A small network was shown many inputs. Here are its activations along a few directions, one row for each input.
In each table, some parts of the input vary, and every possible input appears once, in random order.
A made-up example of a description, with smaller parts first: one of 3 separate values, together with either a single point or one of 9 places around a ring or (one of 5 places around a ring, together with one of 6 places along a line).
Shared parts are said once, and a part with two or three values counts as separate values.
In the rows, zero is written as 128.

Other details of the inputs shift rows strongly along two fixed directions, in all tables alike. That doesn't count.

A family of inputs:
x1: [178 155 142 157 143 152 100 116 180 177 132 121]
x2: [113 230 149  53 164 104 181 140  80  70  94 124]
x3: [ 95 137 121 142 128 113 133 127 127 110 152 141]
x4: [108  92 127 137 137 153 126 129  86 130 162 127]
x5: [109 104 107 132 136 111 141 139 122 121 135 133]
x6: [100 112 111 133 122 101 138 147 120 116 140 130]
x7: [ 90 122 125 130 114 116 121 140 137 124 121 143]
x8: [107 118 141 136 104 117 133 100 133 115 113 143]
x9: [184 195 140 100 146 155 147 116 147 117  84 114]
x10: [112 119 129 136 131  98 140 124 114 123 141 135]
x11: [118 109 112 141 119 113 128 143 140 144 141 123]
x12: [ 95 113 130 134 144 116 138 119 124 128 126 143]
x13: [157 147 150  92 161 156 134 142 113 124 139 105]
x14: [116 125 108 159 135 134 120 134 150 131 159 133]
x15: [107 103 109 126 130 109 142 138 122 130 128 133]
x16: [113 100 134 109 108 129  96 122  90 127 134 118]
x17: [130 100 142 127 127 162 110 133 106 155 134 121]
x18: [102 115 123 132  96 124 130 123 142 112 112 136]
x19: [ 91 114 128 137 149 114 139 120 119 115 133 145]
x20: [192 173 158  71 136 172 140 129 124 111 101 100]
x21: [112 120 121 140 121 100 132 136 127 127 146 128]
x22: [117 111 120 145 131 136 113 131 155 144 122 141]
x23: [118 129 138 145 139 121 126 115 142 150 138 130]
x24: [105 112 141 152 112 118 115 108 139 132 123 152]
x25: [188 147 131 152 146 138 119 121 164 180 142 105]
x26: [132 100 126 137 107 116 139 108 128 116 107 141]
x27: [114 134 128 148 134 122 121 129 148 139 148 125]
x28: [143 122 135 147 111 115 120 116 138 138 121 139]
x29: [114 110 135 139 112  99 125 122 124 133 126 146]
x30: [193 129 137 141 162 182 106 130 152 157 171 105]
x31: [189 138 115 144 141 151 110 139 174 169 123 114]
x32: [120 209 134  54 143 124 167 148 101  70  67 133]
x33: [136 120 117 143 104 122 117 140 146 134 120 131]
x34: [185 161 134 148 116 159 110 113 188 159 120 105]
x35: [122 101 113 124 102 118 142 122 130 110 105 137]
x36: [103  81 136 129 130 150 123 130  93 152 147 119]
x37: [195 137  98 163 157 159 116 133 174 164 157 111]
x38: [199 154 120 165 153 146 116 119 165 165 160 111]
x39: [ 89 116 117 142 131 117 128 139 137 124 144 133]
x40: [141 167 123 128 166 137 143 124 129 114 134 134]
x41: [ 90 109 115 129 138 121 136 131 132 130 127 139]
x42: [190 171 131 154 151 161 105 129 193 188 144  95]
x43: [178 151 119 139 127 141 111 148 168 160 124 111]
x44: [145 113 127 147 122 123 123 120 138 134 113 142]
x45: [ 90 112 120 140 125 118 126 137 140 136 137 131]
x46: [ 96 113 135 135 132 115 127 120 127 121 114 155]
x47: [ 87 112 114 131 143 118 138 133 126 115 133 140]
x48: [108 118 128 133  93  99 126 131 124 116 117 144]
x49: [ 97 119 106 139 144 126 137 129 128 110 145 146]
x50: [142  96 151 123 121 155 109 127 127 134 133 132]
x51: [129 225 149  51 152 119 174 138  88  64  60 136]
x52: [220 145 122 162 164 161 111 123 185 196 140  98]
x53: [121 107 135 134  95 103 139 106 122 114 113 141]
x54: [118 107 116 131  88 113 135 129 133 113 113 132]
x55: [ 93 129 128 144 137 110 137 114 117 109 151 150]
x56: [141 155 125  91 140 139 122 128  76 103 145 102]
x57: [104 105 119 128 109 129 137 115 139 111 106 142]
x58: [118  90 133 110  88 134 107 103  91 111 124 113]
x59: [ 96 128 135 137 102 113 119 124 136 119 118 146]
x60: [117 134 134 144 116 123 110 129 153 145 128 135]
x61: [185 208 136  97 135 130 135 149 142 135 103 106]
x62: [139 235 139  55 138 128 161 157 112  77  70 118]
x63: [117 113 112 144 141 109 142 123 112 111 145 146]
x64: [117 105 114 131 111 115 131 133 128 118 110 145]
x65: [111  91 126 123 124 130 102 120  90 130 157 107]
x66: [107 122 112 143 118 100 136 132 119 113 155 140]
x67: [141  92 140 127 109 170 121 114 111 142 124 115]
x68: [131 206 149  23 125 124 146 140  42  59  77 105]
x69: [204 203 130 113 151 141 133 144 159 161 123  88]
x70: [110 123 104 138 124 109 138 144 120 109 150 135]
x71: [116  95 117 151 139 109 134 123 124 132 142 139]
x72: [116  93 150 112 124 139 115 134 112 128 135 137]
x73: [105  91 143 120 112 150 121 128  87 127 124 133]
x74: [101  93 135 124 137 147 129 134  84 134 149 121]
x75: [108  91 147 109 134 136 128 133 106 129 146 128]
x76: [123  94 130 122 121 137  98 118 101 146 152 102]
x77: [122 101 125 145  82 108 126 116 140 126 122 134]
x78: [115 107 127 133 124 106 131 127 120 125 115 150]
Description of these inputs: one of 6 places along a line, together with either one of 3 separate values or (one of 2 separate values, together with one of 5 places around a ring).
The inputs of x50 and x30 match in every part but the place on the line of 6. If x64 is changed in the same way as x50 into x30, which row does it become?
Answer: x37
Which other rows does x76 become when the choice among 3 separate values takes its other values? List them by row number.
Answer: x36, x75
Start at x53 and move only the place on the line of 6, one step at a time. The first step leads to x28. Which rows follow, in order?
Answer: x29, x25, x10, x38
Which other rows does x1 become when the choice among 2 separate values takes its other values? List them by row number.
Answer: x29
List by row number the other rows that have the place on the line of 6 in common with x13.
Answer: x2, x5, x6, x10, x19, x21, x27, x39, x47, x65, x71, x74
Which other rows does x49 become when the choice among 2 separate values takes its other values? List them by row number.
Answer: x37

A family of inputs:
x79: [111  77 121 156 132 122 120 119 106 139 169 131]
x80: [235 138 135 135 147 194 105 117 169 179 123  91]
x81: [ 67 149 131 129 125  74 161 132 134 105  95 165]
x82: [160 239 144  63 173 149 152 154 112 107 111  95]
x83: [192 140 130 165 171 189  96 124 185 184 153 109]
x84: [ 83 133 145  74 112 122 150 133  79  78  85 144]
x85: [116  66 131 130  98 118 119 120  96 124 140 131]
x86: [108  83 112 216  88  95 110  90 201 142 129 168]
x87: [110  72 128 135  91 121  95 125 115 142 145 125]
x88: [ 82 134 144  82  99 116 140 138  86  92 104 131]
x89: [207 236  92 115 156 122 160 164 183 127 105 102]
x90: [ 86 134 131  83 151 114 169 129  64  76 117 142]
x91: [107  63 118 182 121 130  89 119 136 168 188 130]
What do these inputs look like to the network?
Answer: either one of 3 separate values or (one of 2 separate values, together with one of 5 places around a ring)
Which other rows does x87 become when the choice among 2 separate values takes its other values? List them by row number.
Answer: x91

A family of inputs:
x92: [144 174 132  75 131 124 161 138  94  93  96 117]
x93: [149 106 120 140 120 129 123 121 130 139 137 119]
x94: [145 184 146  87 145 134 148 136 112 113 102 117]
x95: [132  87 131 149 111 148 100 120 136 148 143 123]
x96: [132 107 114 174 133 122 126 119 167 140 139 152]
x97: [208 175 133 132 168 176 118 132 176 174 124  98]
x98: [ 96 123 142 100 118 127 128 130  97 109 114 134]
x99: [160 200 130 123 146 134 136 127 161 132 109 115]
x100: [ 99 125 123 110 137 122 143 137  92 103 137 133]
x101: [138  92 127 163 123 128 105 113 140 160 151 126]
x102: [150 182 126 127 134 129 132 125 158 131 109 120]
x103: [160 180 129  98 160 142 151 143 123 119 110 114]
x104: [ 97 125 142 103 118 125 130 130  94 105 121 132]
x105: [101 116 130 124 135 119 140 130 116 118 128 139]
x106: [129 115 124 142 108 114 135 117 145 114 114 149]
x107: [126 118 128 145 109 112 130 116 145 118 114 150]
x108: [142 104 128 133 116 141 121 123 139 141 117 126]
x109: [113 116 125 104 115 118 136 129  87 100 131 124]
x110: [108 127 133 136 114 103 137 117 134 108 112 156]
x111: [ 98 142 137 122 121  97 149 121 123  96 109 158]
x112: [157 176 136  82 137 135 138 137  96 107 116 104]
x113: [130  89 119 162 137 141 115 125 153 158 141 135]
x114: [105 107 134 136 123 117 128 120 116 129 137 138]
x115: [ 97 129 139 106 125 121 134 129  91 106 133 131]
x116: [ 96 122 127 105 136 128 139 139 100 106 123 136]
x117: [224 192 135 115 151 168 123 131 156 158 114  89]
x118: [111 126 125 122 142 110 143 130 107 117 138 132]
x119: [133 105 113 166 103 115 105 133 169 157 137 129]
x120: [ 96 104 141 124 120 133 117 125 114 127 132 136]
x121: [126 110 103 171 127 115 116 142 170 156 149 135]
x122: [100 126 140 107 119 114 139 127 101 108 110 138]
x123: [136  84 126 148 111 150 104 121 136 145 142 122]
x124: [126 196 136  60 158 120 164 147  74  81 117 113]
x125: [207 195 125 140 142 148 110 144 191 174 123  96]
x126: [132 118 135 133 124 142 111 123 122 140 143 120]
x127: [187 209 149  85 159 167 131 140 128 131 112  93]
x128: [134  94 112 163 140 126 120 124 138 151 158 129]
x129: [106 116 113 143 105 109 133 119 143 115 118 141]
x130: [121 140 114 155 137 121 130 122 163 135 134 135]
x131: [129 110 122 140 139 147 119 132 130 138 147 124]
x132: [101 128 136 110 120 110 141 125  97 109 118 137]
x133: [196 152 128 123 136 170 114 129 144 150 134  94]
x134: [ 87 147 126 117 114  88 142 145 122 109 118 141]
x135: [101 134 115 112 102  92 145 146 121 102 110 137]
x136: [140 106 131 141 117 137 116 121 137 143 124 126]
x137: [134 113 117 147 142 132 130 128 134 141 144 129]
x138: [127 108 115 170 108 122 111 113 169 147 131 135]
x139: [115  93 127 131 108 124 130 123 119 122 122 135]
x140: [132 133 125 153 138 120 135 121 159 128 129 148]
x141: [139  88 127 154 113 146  99 118 136 153 152 121]
x142: [116 109 126 124 116 109 132 122 105 118 128 131]
x143: [106 107 131 136 125 110 128 120 111 128 141 135]
x144: [106 113 133  98 111 131 133 132  98 103 112 131]
x145: [104 116 135 121 126 119 124 124  98 118 146 128]
x146: [167 161 138 102 134 147 131 131 133 133  98 112]
x147: [ 88 147 117 117 125  89 149 151 125 106 124 142]
x148: [101 105 127 131 132 128 127 129 110 123 152 133]
x149: [130 110 136 137 122 137 115 120 139 148 121 130]
x150: [122 115 104 175 134 123 122 121 170 146 143 138]
x151: [108 114 133 120 120 119 121 124  98 118 141 127]
x152: [126  92 128 157 135 150 105 125 144 154 158 125]
x153: [135  84 131 150 111 152  96 119 143 156 138 124]
x154: [137 114 117 142 144 137 120 131 124 139 159 119]
x155: [103 123 134 111 137 134 131 135 111 118 129 132]
x156: [ 98 130 128 112 138 110 151 132 100 106 128 138]
x157: [147 161 143 106 142 141 134 130 130 133 107 120]
What do these inputs look like to the network?
Answer: one of 6 places along a line, together with either one of 3 separate values or (one of 2 separate values, together with one of 4 places along a line)
The inputs of x122 and x136 match in every part but the place on the line of 6. If x98 is changed in the same way as x122 into x136, which row does it become?
Answer: x153
The inputs of x140 and x106 match in every part but the place on the line of 6. If x124 is changed in the same way as x140 into x106, which row does it become?
Answer: x109
Which other rows does x114 become when the choice among 2 separate values takes its other values? List them by row number.
Answer: x115
List by row number the other rows that have the place on the line of 6 in common with x150.
Answer: x96, x100, x103, x113, x116, x121, x128, x131, x137, x154
Start at x155 and move only the place on the line of 4, one step at a time. The first step leads to x152. Which rows follow, in order?
Answer: x148, x124
Start at x113 and move only the place on the line of 6, one step at a time. The first step leads to x97. Which rows follow, in order?
Answer: x157, x149, x146, x108
